These are the activations of a small network on made-up records, seen along a few directions, one row for each record.
Each row is followed by the record's values for the fields Vano, Mota, Tobod, Beti, Sigi, Zoga.
Not every record has every field; a missing one is written none.
Other fields move the rows too, some of them a lot.
In the rows, 500 means zero.
Strong random noise was added to every row along 7 fixed directions; ignore it. To show where, here is one row again and again, with new noise each time:
[658 429 544 850 555 445 737 208 508 407 677 402 390 582 425 623 458 451
 350 695 391 433 420 361 554 528 573]
[591 527 482 513 515 633 332 648 390 550 461 701 387 589 588 296 312 535
 568 634 590 612 588 517 521 557 447]
[458 604 510 479 639 492 348 596 486 527 523 495 220 510 654 285 186 610
 514 736 686 589 550 453 462 522 563]
[442 577 394 401 684 431 463 636 611 377 480 302 617 515 383 494 574 571
 430 487 451 546 671 377 294 534 483]
[375 517 474 468 670 377 604 539 663 500 628 198 363 412 461 563 422 579
 308 579 566 496 497 432 325 463 679]
[457 462 511 451 333 516 564 502 478 594 430 678 701 503 419 452 586 375
 646 406 493 531 526 605 535 512 322]
[485 516 477 382 570 411 401 503 502 356 549 503 518 611 531 496 579 384
 467 527 445 457 462 329 539 564 460]
[432 501 512 424 615 502 372 582 518 510 540 495 311 553 635 459 376 568
 411 616 563 487 479 425 468 503 563]
[484 454 630 666 316 594 516 303 393 642 353 860 561 597 579 397 420 500
 737 577 487 482 518 605 643 499 227]

[548 578 437 522 533 487 456 670 572 566 540 349 355 384 516 316 233 585
 575 627 710 602 619 521 495 503 562] : Vano is m3, Mota is none, Tobod is h3, Beti is l2, Sigi is n3, Zoga is f1
[378 643 589 561 531 390 580 313 495 424 488 438 579 391 496 444 494 534
 684 517 484 478 500 500 510 472 417] : Vano is m4, Mota is none, Tobod is none, Beti is none, Sigi is none, Zoga is none
[686 492 453 720 558 643 514 474 515 492 463 435 549 517 427 568 544 609
 480 517 424 538 654 558 441 465 446] : Vano is m5, Mota is none, Tobod is h5, Beti is l1, Sigi is n4, Zoga is none
[395 342 511 423 373 582 557 697 495 691 411 703 559 571 457 545 515 592
 428 402 478 507 509 601 405 517 496] : Vano is m1, Mota is e3, Tobod is h4, Beti is l2, Sigi is n2, Zoga is f2
[726 539 387 547 515 437 428 443 430 227 500 509 710 644 365 461 672 283
 563 490 366 540 579 341 601 633 372] : Vano is m1, Mota is e5, Tobod is h4, Beti is l2, Sigi is n6, Zoga is f2
[464 484 513 682 494 442 828 399 484 596 531 454 508 454 271 481 408 561
 404 586 513 627 547 592 301 519 591] : Vano is m1, Mota is e3, Tobod is none, Beti is none, Sigi is none, Zoga is none
[600 557 368 431 499 456 618 608 500 316 578 349 828 389 225 494 720 333
 560 312 400 593 595 492 427 557 461] : Vano is m3, Mota is none, Tobod is none, Beti is none, Sigi is none, Zoga is none
[426 527 470 437 509 507 487 488 615 483 388 389 673 395 456 580 643 515
 581 323 487 490 604 584 440 424 391] : Vano is m4, Mota is none, Tobod is h7, Beti is l2, Sigi is n4, Zoga is f2
[215 458 617 449 451 392 567 221 581 623 355 543 558 499 544 575 568 493
 547 461 508 420 473 580 468 426 343] : Vano is m1, Mota is e5, Tobod is h7, Beti is l1, Sigi is n1, Zoga is none
[535 404 503 509 361 402 708 405 454 455 607 594 632 570 331 551 621 259
 473 456 415 495 370 463 589 581 500] : Vano is m1, Mota is e1, Tobod is h3, Beti is l1, Sigi is n6, Zoga is none
[664 574 416 577 395 494 666 528 453 476 562 518 705 440 235 406 581 317
 616 439 474 645 599 580 489 575 437] : Vano is m5, Mota is none, Tobod is h6, Beti is l1, Sigi is n3, Zoga is none
[353 574 579 590 603 595 480 511 522 678 376 507 310 437 612 445 271 862
 497 612 586 541 606 628 316 405 547] : Vano is m1, Mota is e4, Tobod is h2, Beti is l1, Sigi is n2, Zoga is none
[525 583 476 549 516 387 614 466 527 457 608 346 542 424 387 479 516 416
 541 502 517 530 505 478 499 517 545] : Vano is m4, Mota is none, Tobod is h6, Beti is l1, Sigi is n3, Zoga is none
[523 489 524 335 424 575 385 507 290 586 597 722 277 484 621 389 425 257
 434 501 645 623 308 648 574 525 635] : Vano is m1, Mota is e2, Tobod is none, Beti is none, Sigi is none, Zoga is none
[673 438 410 377 512 535 251 670 437 390 573 539 413 628 610 478 515 402
 420 503 515 464 459 360 622 575 542] : Vano is m3, Mota is none, Tobod is h4, Beti is l1, Sigi is n7, Zoga is none
[617 562 469 350 556 587 309 618 375 358 565 562 467 493 602 487 603 372
 468 424 455 501 383 459 598 517 579] : Vano is m1, Mota is e4, Tobod is h1, Beti is l1, Sigi is n5, Zoga is none
[277 344 640 497 419 529 469 263 510 672 281 710 538 640 626 626 588 596
 493 474 434 365 482 576 498 440 300] : Vano is m1, Mota is e5, Tobod is none, Beti is none, Sigi is none, Zoga is none
[475 583 565 611 513 600 482 342 433 529 414 607 526 463 533 481 505 587
 603 489 446 520 560 612 471 451 413] : Vano is m1, Mota is e4, Tobod is h6, Beti is l1, Sigi is n3, Zoga is none
[431 575 463 384 396 258 644 476 590 510 530 390 613 438 346 399 508 294
 628 496 619 574 497 490 516 544 449] : Vano is m5, Mota is none, Tobod is h5, Beti is l1, Sigi is n4, Zoga is none
[516 266 542 615 334 613 641 489 487 626 423 741 656 661 419 691 637 595
 429 418 293 386 462 514 523 490 421] : Vano is m1, Mota is e3, Tobod is h5, Beti is l2, Sigi is n3, Zoga is f2
[623 500 408 424 470 549 569 678 419 504 691 482 409 389 405 441 450 285
 401 441 605 665 421 595 473 540 702] : Vano is m4, Mota is none, Tobod is h7, Beti is l2, Sigi is n2, Zoga is f2
[398 600 475 437 597 341 528 567 590 441 523 341 448 470 457 422 391 546
 500 565 568 557 543 406 399 535 549] : Vano is m5, Mota is none, Tobod is h4, Beti is l2, Sigi is n4, Zoga is f2
[461 522 492 633 522 458 646 358 595 467 426 382 692 486 355 603 613 539
 521 442 383 509 608 502 396 469 379] : Vano is m5, Mota is none, Tobod is h3, Beti is l2, Sigi is n4, Zoga is f2
[467 312 528 679 403 506 638 292 646 557 308 522 790 679 392 801 812 572
 453 376 247 311 628 478 465 476 224] : Vano is m5, Mota is none, Tobod is h6, Beti is l2, Sigi is n2, Zoga is f1
[685 616 413 566 547 523 484 428 408 409 514 469 493 491 392 404 491 362
 511 526 537 688 581 547 456 542 520] : Vano is m1, Mota is e2, Tobod is h5, Beti is l1, Sigi is n4, Zoga is none
[509 697 474 487 621 468 368 691 519 435 429 391 400 414 595 254 243 683
 649 636 650 580 641 439 476 525 513] : Vano is m3, Mota is none, Tobod is h1, Beti is l2, Sigi is n5, Zoga is f1
[578 452 469 606 540 582 450 553 513 617 478 454 285 500 557 484 342 566
 387 584 642 582 575 612 445 483 587] : Vano is m1, Mota is e5, Tobod is h4, Beti is l2, Sigi is n2, Zoga is f2
[545 580 391 499 555 537 632 545 464 517 585 373 531 354 275 448 489 415
 399 441 552 739 578 652 279 505 653] : Vano is m1, Mota is e2, Tobod is h3, Beti is l1, Sigi is n6, Zoga is none
[354 443 580 308 482 507 333 492 481 523 490 577 434 542 708 597 589 519
 466 409 438 332 328 438 596 456 491] : Vano is m3, Mota is none, Tobod is h2, Beti is l1, Sigi is n2, Zoga is none
[587 545 420 514 452 455 636 505 508 491 582 391 542 399 346 439 483 358
 486 502 591 623 536 548 431 539 574] : Vano is m2, Mota is none, Tobod is none, Beti is none, Sigi is none, Zoga is none
[363 384 606 592 501 605 468 324 575 621 398 564 422 535 666 670 482 718
 442 520 433 342 463 534 480 373 449] : Vano is m2, Mota is none, Tobod is h3, Beti is l2, Sigi is n1, Zoga is f2
[641 556 367 383 414 372 564 557 494 295 586 442 800 501 274 493 751 134
 580 330 425 587 499 432 577 600 412] : Vano is m5, Mota is none, Tobod is h3, Beti is l2, Sigi is n4, Zoga is f2
[557 575 415 407 587 467 361 738 562 444 558 325 384 433 565 387 336 565
 501 569 624 523 538 377 529 514 622] : Vano is m3, Mota is none, Tobod is h1, Beti is l2, Sigi is n7, Zoga is f2
[735 458 451 679 506 571 543 485 464 440 562 465 522 530 447 498 490 449
 465 569 475 520 533 461 572 530 505] : Vano is m3, Mota is none, Tobod is none, Beti is none, Sigi is none, Zoga is none
[632 544 460 672 493 666 504 620 457 653 501 498 396 390 465 350 283 613
 561 590 647 670 661 690 418 479 535] : Vano is m5, Mota is none, Tobod is h4, Beti is l1, Sigi is n7, Zoga is none

Here are new rows. What are their fields?
[574 348 527 471 419 439 499 423 551 523 686 440 319 551 597 687 576 306
 326 490 524 332 265 416 703 500 651] : Vano is m4, Mota is none, Tobod is h6, Beti is l1, Sigi is n3, Zoga is none
[606 440 476 688 454 534 723 409 517 535 554 471 607 517 292 602 597 455
 415 482 382 521 545 525 434 526 503] : Vano is m5, Mota is none, Tobod is h6, Beti is l1, Sigi is n3, Zoga is none
[302 476 463 311 459 366 571 465 601 548 366 431 742 485 351 550 702 416
 502 344 499 522 586 560 356 499 376] : Vano is m1, Mota is e5, Tobod is none, Beti is none, Sigi is none, Zoga is none
[555 456 449 736 660 601 627 453 562 560 515 311 415 481 373 593 416 694
 278 588 479 594 651 565 263 460 628] : Vano is m1, Mota is e5, Tobod is h3, Beti is l1, Sigi is n6, Zoga is none
[534 372 519 541 539 700 323 522 476 521 431 614 521 633 614 668 642 638
 403 436 334 379 537 494 488 462 417] : Vano is m5, Mota is none, Tobod is h4, Beti is l1, Sigi is n7, Zoga is none
[533 550 545 524 509 463 321 369 431 443 417 663 413 695 642 373 405 466
 608 679 511 492 506 361 630 569 350] : Vano is m5, Mota is none, Tobod is h5, Beti is l1, Sigi is n4, Zoga is none
[619 383 581 552 258 542 570 350 391 586 660 663 487 475 556 611 631 194
 545 392 480 400 234 612 805 476 516] : Vano is m4, Mota is none, Tobod is h6, Beti is l1, Sigi is n3, Zoga is none
[441 374 601 597 465 502 482 242 515 639 447 598 322 624 638 591 459 501
 420 605 532 401 438 535 574 466 454] : Vano is m1, Mota is e5, Tobod is h6, Beti is l1, Sigi is n3, Zoga is none
[437 615 541 370 517 405 439 278 434 360 597 479 485 407 577 501 605 247
 563 430 504 494 326 518 616 472 519] : Vano is m1, Mota is e2, Tobod is h3, Beti is l1, Sigi is n6, Zoga is none
[310 488 663 376 509 428 209 385 411 495 389 806 289 761 861 369 341 567
 599 723 530 350 386 306 678 561 339] : Vano is m5, Mota is none, Tobod is none, Beti is none, Sigi is none, Zoga is none
[307 397 645 669 524 595 615 241 599 685 412 440 490 426 582 747 580 740
 416 466 402 346 491 655 389 321 439] : Vano is m5, Mota is none, Tobod is none, Beti is none, Sigi is none, Zoga is none
[388 607 499 206 454 280 386 475 542 482 578 428 336 429 646 382 416 251
 563 532 743 516 322 464 626 497 582] : Vano is m2, Mota is none, Tobod is h5, Beti is l1, Sigi is n4, Zoga is none
[746 513 472 693 600 506 447 290 446 259 476 454 556 651 486 578 649 418
 461 569 337 437 534 331 611 552 412] : Vano is m1, Mota is e5, Tobod is h1, Beti is l1, Sigi is n5, Zoga is none
[510 496 546 468 505 652 333 555 458 533 456 605 456 490 655 528 519 579
 564 441 487 454 474 574 578 434 468] : Vano is m4, Mota is none, Tobod is h5, Beti is l1, Sigi is n4, Zoga is none
[325 600 710 581 521 445 441 238 404 523 488 638 274 479 764 372 268 595
 681 692 583 427 370 497 632 459 444] : Vano is m4, Mota is none, Tobod is none, Beti is none, Sigi is none, Zoga is none
[559 500 443 369 408 378 589 572 507 392 648 458 588 465 401 502 600 266
 502 429 526 497 392 435 577 568 586] : Vano is m2, Mota is none, Tobod is none, Beti is none, Sigi is none, Zoga is none
[581 571 542 772 582 454 623 339 531 421 552 349 447 435 481 500 388 602
 560 638 468 460 500 425 559 457 529] : Vano is m4, Mota is none, Tobod is h1, Beti is l2, Sigi is n1, Zoga is f2
